These are the activations of a small neural network, seen along a few directions. Each row is one input.
In each table, some parts of the input vary, and every possible input appears once, in random order.
A made-up example of a description, with smaller parts first: one of 4 places along a line, together with either a single point or one of 9 places around a ring or (one of 2 separate values, together with one of 5 places around a ring).
Shared parts are said once, and a part with two or three values counts as separate values.

Other details of the inputs vary at random and push rows far along two fixed directions, the same in every table; ignore that.

A family of inputs:
x1: [ -7  35 -22   7 -15   1 -12 -20  -7 -17  -9  18 -20 -22 -26   3 -55]
x2: [-37 -21  -6   4  -1   2  15  -5  10  29  -3 -37  23  31 -15  -2  32]
x3: [-17  26 -27   7  -9  -4  -7 -20  -1 -27 -16   5 -25 -16   1  14 -53]
x4: [  6   1   5  23  20  -2 -17 -35   6 -15 -12  -6 -35 -26   6 -18 -27]
x5: [-16  -8  10   2   1   8  12  -1  15  45  -9 -18  25  15 -38  -9  27]
x6: [ 40 -22  36 -20   6 -16  35  80 -25  11  11  13  48  19  47  21  50]
x7: [-24 -13   2   1  -5   6  10   1   1  36   5 -20  27  22 -39 -11  32]
x8: [-15   7 -12  21  20 -14 -11 -30  -6 -23  16   7 -33  -7   2  -9 -29]
x9: [-13  13  -3  15   2   4 -19 -39 -13  -7  14  21 -29 -18 -19 -13 -28]
x10: [ -5  19   5  15   8 -11  -8 -34 -18 -10  15   3 -30 -13 -13 -11 -30]
x11: [  0  23  14  -1   2  21 -26 -51  19  -9 -10   7 -42  -1   1  -9 -28]
x12: [ -5  13   9  18   9  -2  -9 -44   3  -8  -7  -2 -36 -13   4  -3 -33]
x13: [ 52  11  45 -30 -18   9 -11  30 -47 -38  27  54 -10  -2  70  18   2]
x14: [ 22  -9   5 -42 -33  13  32  93 -17   6  -2  19  59  21  48  45  35]
x15: [-30 -12 -44 -15 -18  18  -1   3  32   6 -15 -33  30  30 -33   2  29]
x16: [  5  12   9  12   6   5 -23 -44  21  -6   0   4 -42 -17  -1  -8 -28]
x17: [ 72   4  45  -6  10 -18   3  45 -49 -25  14  45  -2 -40  56   2  -3]
x18: [ -9 -17   5   2   2  -1   7   0  22  45  -8 -17  25   9 -44 -14  33]
x19: [ 43   2  33 -19 -15   7  -3  34 -47 -32  34  59  -9 -15  77  24  -3]
x20: [  4   6   7  17  13 -13 -16 -41   8 -10  -5   1 -36 -20   0  -6 -26]
x21: [  2  16 -37  15   4 -26 -10  -9  -8 -44   4  -1 -24 -17 -11  -2 -36]
x22: [  4  20 -29  12  -5 -19  -8 -17 -17 -32   4   3 -20 -29 -20  -3 -36]
x23: [-31  -3 -36  -4  -1  -9  22  30  20  10 -18 -24  30  23 -20  12   4]
x24: [-35 -17 -13   4   7  -1  15  -2   8  33   4 -18  22  16 -26  -6  27]
x25: [-27 -16   5  -3  -1  22  13  -5  36  47 -13 -34  21  31 -15   0  32]
x26: [ -8 -28  -5  12  29  -8  12  14  26  23 -13 -37  20  14 -16 -20  30]
x27: [ 43 -32  38 -25  -4  13  21  77 -11  13   4  10  47   7  55  11  57]
x28: [ 22 -27  26 -44 -17  20  15  67 -21  11  17  33  47  30  55  24  64]
x29: [  7   8   9   5  13  21 -32 -44  24 -18 -14   0 -40 -15   1 -26 -23]
x30: [-12 -24  -4   8  22 -17  14   9  31  31  -8 -32  22  21 -24  -9  33]
x31: [-31 -15 -42  -5 -17  12   9   9  27  11  -8 -39  31  22 -29   7  24]
x32: [-38 -19  -3  -3  -6  20   9  -6  24  36   2 -38  20  37 -18  -3  34]
x33: [ 71   8  49 -30 -10   1 -14  32 -26 -31  14  60 -11 -16  68  16   5]
x34: [-41  -1 -35 -24 -19  28   7   9  39  24 -28 -26  34  37 -25  13  15]
x35: [ -6  13 -34  13  -8 -13 -12 -24  -8 -38  -5  -3 -25 -19  -7   4 -35]
x36: [-21   5  -8  18   6  -2 -14 -42  -7 -17   8   8 -33 -11  10  -4 -28]
x37: [  5  21  13  16  14  -9  -5 -37  -4   0   0   3 -32 -20 -12 -10 -33]
x38: [ 16   9  12  20  14   1 -20 -30  -2  -7  -2   8 -28 -34 -19 -29 -27]
x39: [ 12  14  10  16  17 -18 -11 -34   1  -1   2   6 -32 -27 -16 -13 -26]
x40: [-16 -11 -36  -1 -19  -2  10  18   4  14  -6 -19  38   8 -47  -3  22]
x41: [ 47  27  12 -21 -17 -18  14  58 -54 -36   9  54   6 -27  48  33 -28]
x42: [-31 -19  -9   7  14 -10  16   6  11  20   6 -36  22  33 -21  -7  29]
Each input here is: one of 6 places along a line, together with either one of 2 separate values or one of 5 places along a line.
- Changing only the place on the line of 6 turns x11 into x6. The same change can be made to x28. Which row results? => x8
- Changing only the place on the line of 6 turns x37 into x12. The same change can be made to x10. Which row results? => x2
- Change only the place on the line of 5 in x38. List by row number the other rows that result. => x5, x7, x9, x18
- Change only the choice among 2 separate values in x1. List by row number the other rows that result. => x40
- Which other rows agree with x31 in the place on the line of 6? List them by row number. => x14, x16, x19, x25, x27, x32

A family of inputs:
x43: [-32  -7 -27   5  -2   3  13   5  23  34 -17 -36  40  16 -38   4  13]
x44: [ 15  13 -13   2   1  -1 -17  -9   6 -46 -11   9 -37 -19  24   8 -40]
x45: [ 40  -9  33 -25 -11   3  10  47 -18  14  15  20  37   8  31  12  42]
x46: [  3  17  -9  -6 -15   8 -11  -8 -17 -32   6  31 -30 -18   5   6 -32]
x47: [-38   1 -20  25  25  16 -22 -78  62  -2 -30 -41 -57   0 -37 -31 -30]
x48: [ 18   7  20  11  14 -18  -4 -17 -14 -13   8  22 -42 -21   7  -9 -20]
x49: [ 22  12  24   9   7   1  -4 -11 -15  -9   1  21 -37 -28   7  -7 -26]
x50: [ 18 -13  35 -22 -12   8  11  42 -20  14  21  19  34  20  45  18  38]
x51: [-49  -5 -29  -5 -13   9   8  -7  21  30  -6 -32  34  36 -22   5  20]
x52: [-32  -3 -27  -8 -10   7   2   1  23  26 -13 -34  38  27 -40  -3  20]
x53: [ 11   9  22  -2  -1  13 -14 -24 -13 -22   7  31 -36 -16  12  -4 -20]
x54: [ 28  -6   8 -12  -2 -20  22  65 -27  -2  14  16  49  11  30  20  26]
x55: [-28 -16 -35   8   8 -11  11   6  13  27  -5 -41  42  11 -32  -5  25]
x56: [ 24   0  17  20  12 -16  -7 -14 -23 -20  11  16 -35 -27   8 -13 -14]
- What is each input in this table made of? => one of 2 separate values, together with either a single point or one of 6 places along a line
- Changing only the choice among 2 separate values turns x49 into x43. The same change can be made to x56. Which row results? => x55
- Change only the choice among 2 separate values in x53. List by row number the other rows that result. => x46
